Each row below holds a small network's activations on one input, seen along a few directions.
Each table varies a few parts of the input and shows all the possible inputs, shuffled.
A made-up example of a description, with smaller parts first: line(6) and (point or line(11) or (values(3) and ring(5))).
Shared parts are said once, and a part with two or three values counts as separate values.
(in the rows, 128 means zero)

Other details of the inputs shift rows strongly along two fixed directions, in all tables alike. That doesn't count.

Rows:
r1: [145 176 126 145 131 143 136 135 168  98 169 131 124 120 134]
r2: [120 120 120 122 119 143 124 124 113 125 112 139 129 129 125]
r3: [115  88 123 112 126 129 125 126  92 151  83 115 130 139 129]
r4: [147 128  99  97 127 164 158 140 163  96 129 105 131 110 151]
r5: [122 133 154 166 131  99 108 120 118 153 131 137 127 136 107]
r6: [133 119 118 114 129 124 131 128 118 135 114 124 126 126 131]
r7: [123 134 145 162 119  99 117 110 105 152 132 155 125 130 103]
r8: [117 102 120 131 129 131 124 131 130 135 120 127 133 121 133]
r9: [141 152 139 151 118 111 148 113 125 118 155 152 120 133 114]
r10: [132 133 137 112 131 129 117 142 120 130 117 107 128 137 137]
r11: [121 135 148 155 115 101 115 111  97 143 135 163 125 136 101]
r12: [119 115 111 111 122 156 132 121 125 119 119 135 135 125 131]
r13: [137 155 143 153 119 114 125 125 138 122 158 156 127 126 111]
r14: [122 119 109 106 130 152 123 127 131 121 120 135 134 125 134]
r15: [123 132 142 166 133 100 112 115 113 155 131 153 124 136 108]
r16: [126 137 142 158 126  96 109 116 110 154 133 155 124 130 107]
r17: [122 116 129 117 125 139 116 131 126 131 120 131 137 127 125]
r18: [135 157 133 152 123 114 125 118 132 122 157 163 122 127 112]
r19: [128 100 113 115 133 139 146 135 137 125 121 110 129 123 144]
r20: [137 136 162 152 123  96 119 127 108 146 128 139 122 143 110]
r21: [132 126 135 114 125 129 122 136 123 127 113 113 127 135 132]
r22: [131 122 121 107 124 126 127 129 113 126 118 133 127 133 130]
r23: [141 156 147 162 142 108 136 127 140 131 156 121 122 135 124]
r24: [131 118 112 102 132 144 136 128 129 121 119 123 130 131 139]
r25: [139 147 141 155 125 114 149 109 128 125 154 147 121 136 115]
r26: [144 168 149 145 128 106 129 130 137 122 164 130 123 134 123]
r27: [134 123 112 104 129 144 135 133 126 117 112 125 125 131 140]
r28: [121 129 145 171 125 104 120 110 108 153 129 153 125 136 105]
r29: [146 163 146 153 134 104 134 127 139 129 159 123 122 127 123]
r30: [ 77 108 146  90 129 120 108 129  98 140  85 133 131 123 129]
r31: [141 147 133 146 122 124 149 117 128 117 141 142 119 133 123]
r32: [123 124 118 118 126 139 115 130 119 128 113 140 128 129 128]
r33: [135 112  80 102 139 165 165 134 163  98 133 111 125 113 160]
r34: [135 137 158 152 127  89 118 122 112 151 133 127 122 135 110]
r35: [132 136 109 107 125 163 129 140 155 100 128 118 130 118 142]
r36: [132 138 106 108 132 156 129 140 153 108 133 108 134 111 146]
r37: [144 177 123 138 127 140 136 134 169  95 176 135 127 118 133]
r38: [135 135 132 170 129 106 157 111 134 131 158 143 116 130 120]
r39: [120  95 135  91 117 123 109 140  92 144  89 117 136 138 128]
r40: [145 149 151 153 128 111 140 121 139 126 157 140 124 134 117]
r41: [100  78 116 119 123 130 114 123  94 153  91 127 134 130 129]
r42: [125 121 115 110 125 145 120 134 138 122 117 115 134 116 134]
r43: [102 130 134  88 132 132 149 129 132 110 112 121 123 117 144]
r44: [108 101 131  96 117 128  90 138  97 145  92 121 138 134 124]
r45: [110  85 129 107 140 118 111 140  97 155  96  95 133 136 139]
r46: [116  95 138  95 127 126 107 135  99 148  92 104 135 142 129]
r47: [128 127 136 110 135 129 120 136 122 133 124 106 133 137 135]
r48: [130 146 138 143 128 127 122 123 144 124 150 137 130 128 119]
r49: [113  97 132 104 120 135  97 141  98 146  85 125 136 133 125]
r50: [150 158  67 132 138 184 186 126 218  60 184 134 123  94 162]
r51: [129 116 130 124 135 128 129 132 127 134 113 106 128 133 132]
r52: [132 114 107 113 137 144 141 131 133 125 112 117 126 128 141]
r53: [122 128 119 104 133 152 115 139 136 121 125 112 138 126 140]
r54: [143 121  97 102 135 172 162 141 167  95 125 102 131 116 155]
r55: [126 116  88 109 134 170 147 136 172  95 135 108 134 107 155]
r56: [132 157 143 168 139 114 123 125 143 131 156 133 127 129 120]
r57: [128 117 114 111 123 146 124 136 136 123 116 122 135 114 134]
r58: [130 116 120 118 121 128 140 122 114 132 113 124 127 127 128]
r59: [128 148 138 171 138 108 128 123 145 131 166 135 126 124 124]
r60: [136 146 142 170 131 116 130 121 143 132 151 146 126 126 114]
r61: [117 100 136  90 119 121 103 139  94 145  90 109 134 140 128]
r62: [126 122 153 163 134  87 127 120 117 153 141 127 120 138 115]
Each input here is: values(2) and (point or (line(5) and line(6))).
Question: Changing only the values(2) part turns r53 into r47. The same change can be made to r44. Which row results?
Answer: r61
Question: Changing only the values(2) part turns r11 into r9. The same change can be made to r59. Which row results?
Answer: r45
Question: Change only the values(2) part in r38. List by row number the other rows that result.
Answer: r41
Question: Start at r39 and move only the line(6) part, one step at a time. The first step leads to r20. Which rows follow, in order?
Answer: r40, r4, r54, r19
Question: Change only the line(5) part in r56. List by row number the other rows that result.
Answer: r5, r15, r28, r60

Rows:
r63: [133 147 127 162 120 120 167 104 150 107 169 164 117 120 118]
r64: [140 155 131 178 136 129 147 115 161 118 167 138 123 125 122]
r65: [138 169 149 159 140 117 131 133 167 114 178 124 125 126 128]
r66: [114  83  89  85 123 166 160 125 132 110 101 119 131 115 149]
r67: [ 96  86 210 134 132  41  62 132  31 218  73 111 132 171  95]
r68: [115  96 119  90 146 140 113 155 130 136  94  77 136 123 154]
r69: [134 135 120 132 121 133 142 115 122 118 135 156 123 132 121]
r70: [117  90  88 104 127 163 127 127 121 125 104 129 135 127 142]
r71: [106 113  98 113 118 152 126 121 134 116 116 155 134 107 129]
r72: [140 185 146 159 130 104 114 124 142 124 172 150 122 126 114]
r73: [132 166 145 182 129 118 127 115 144 126 164 156 124 127 109]
r74: [142 131 118 129 125 146 126 138 152 115 144 117 134 124 133]
r75: [138  94 115  88 126 141 131 148 119 131  89  87 133 128 145]
r76: [101  91  91 101 121 162 128 125 126 120 104 139 139 110 138]
r77: [119 112  94  67 133 172 114 150 131 112 105  95 141 120 158]
r78: [137 157 128 179 127 115 133 107 136 127 168 176 122 129 108]
r79: [118 116 102  70 119 180 129 139 131 101  86 114 135 118 146]
r80: [145 154 137 172 124 107 153 104 130 123 165 167 114 138 110]
r81: [154 171 142 149 137 108 155 123 150 113 175 123 117 134 129]
r82: [141 164 148 162 145 114 136 132 169 117 178 117 125 126 129]
r83: [ 89  99 172 145 119  83  54 122  48 198  71 149 135 149  90]
r84: [122 112  89 100 131 187 140 137 157  99 115 107 137 116 154]
r85: [110  95  87  76 117 174 150 127 131 100 101 131 134 110 147]
r86: [144 145 125 191 136 103 148 107 141 137 162 159 115 126 116]
r87: [156 154 143 183 133  99 133 126 151 135 167 130 121 125 116]
r88: [129 104 112  77 136 135 133 147 113 131  91  82 129 131 153]
r89: [143 159 154 178 130 107 152 110 140 127 160 142 117 137 112]
r90: [150 175 135 157 119 127 121 130 162 111 169 149 127 118 114]
r91: [106  76 174 159 124  46  88 109  22 220  69 149 119 164  89]
r92: [129 138 117 177 130 123 159 104 159 118 172 160 122 114 120]
r93: [156 154 134 170 131 121 139 127 164 119 175 129 127 125 121]
r94: [119 124 117  50 127 169 118 157 139 101  94  92 138 118 157]
r95: [130 134 124  87 128 140 125 140 120 116 119 109 131 131 142]
r96: [123  98  95  76 140 162 123 148 132 121 104  83 138 125 159]
r97: [117  92 105 113 137 153 126 136 126 135  89 100 133 121 145]
r98: [135 144 138 180 127  93 167 102 139 130 160 160 110 121 113]
r99: [148 166 147 172 122 112 119 126 147 126 172 147 128 127 109]
r100: [102  94 194 130 124  46  63 126  21 212  79 124 129 173  94]
r101: [149 161 137 170 134 117 166 117 155 115 157 132 114 126 124]
r102: [119 107 120  61 133 161 128 155 135 109  99  80 138 129 159]
r103: [154 179 158 156 114 105 126 125 140 118 163 153 121 129 105]
r104: [120  85  89 108 132 159 132 126 122 131 102 124 135 127 143]
r105: [122 112  98 145 132 138 156 116 151 121 136 138 124 106 137]
r106: [108  92 170 108 137  81  93 144  72 180  75  91 130 149 124]
r107: [125 124 117 111 117 136 126 120 109 124 110 155 125 130 121]
r108: [150 166 130 164 145 107 144 127 159 121 174 121 118 123 132]
r109: [120 111 101  76 123 181 138 139 132 102  94 108 136 122 149]
r110: [151 151 124 165 129 121 169 107 146 114 166 155 114 131 121]
r111: [141 163 154 174 126 110 146 111 138 122 161 148 118 137 111]
r112: [121 101  83  60 136 181 124 152 140 105 104  83 141 121 167]
r113: [112  96  75 100 125 180 151 125 155  98 121 129 136 105 151]
r114: [149 190 144 137 126 114 137 125 148 105 170 143 118 126 123]
r115: [112 110 110  69 136 171 109 158 142 112 102  87 143 118 158]
r116: [112  79 195 142 118  50  67 127  28 216  73 122 133 169  87]
r117: [115 106  85  92 122 169 118 130 124 117  99 142 135 118 138]
r118: [128 161 142 164 114 105 145 102 135 116 161 185 116 118 103]
r119: [160 164 145 155 120 118 147 126 154 109 171 133 122 132 119]
r120: [123 133 139  88 130 140 120 147 131 116 116 102 135 129 142]
r121: [ 85 104 201 135 127  54  32 136  39 214  74 133 136 156  90]
r122: [135 108 104  65 116 174 128 151 132 105  98  98 140 122 149]
Question: Changing only one part turns r121 into r94. The same change can be made to r99. Which row results?
Answer: r122
Question: Changing only one part turns r77 into r95. The same change can be made to r65. Which row results?
Answer: r102
Question: What do these inputs look like to the network?
Answer: values(2) and line(5) and line(6)
Question: Change only the values(2) part in r83. List by row number the other rows that result.
Answer: r79
Question: Start at r98 and move only the line(5) part, one step at a time. The first step leads to r66. Which rows follow, in order?
Answer: r63, r85, r118
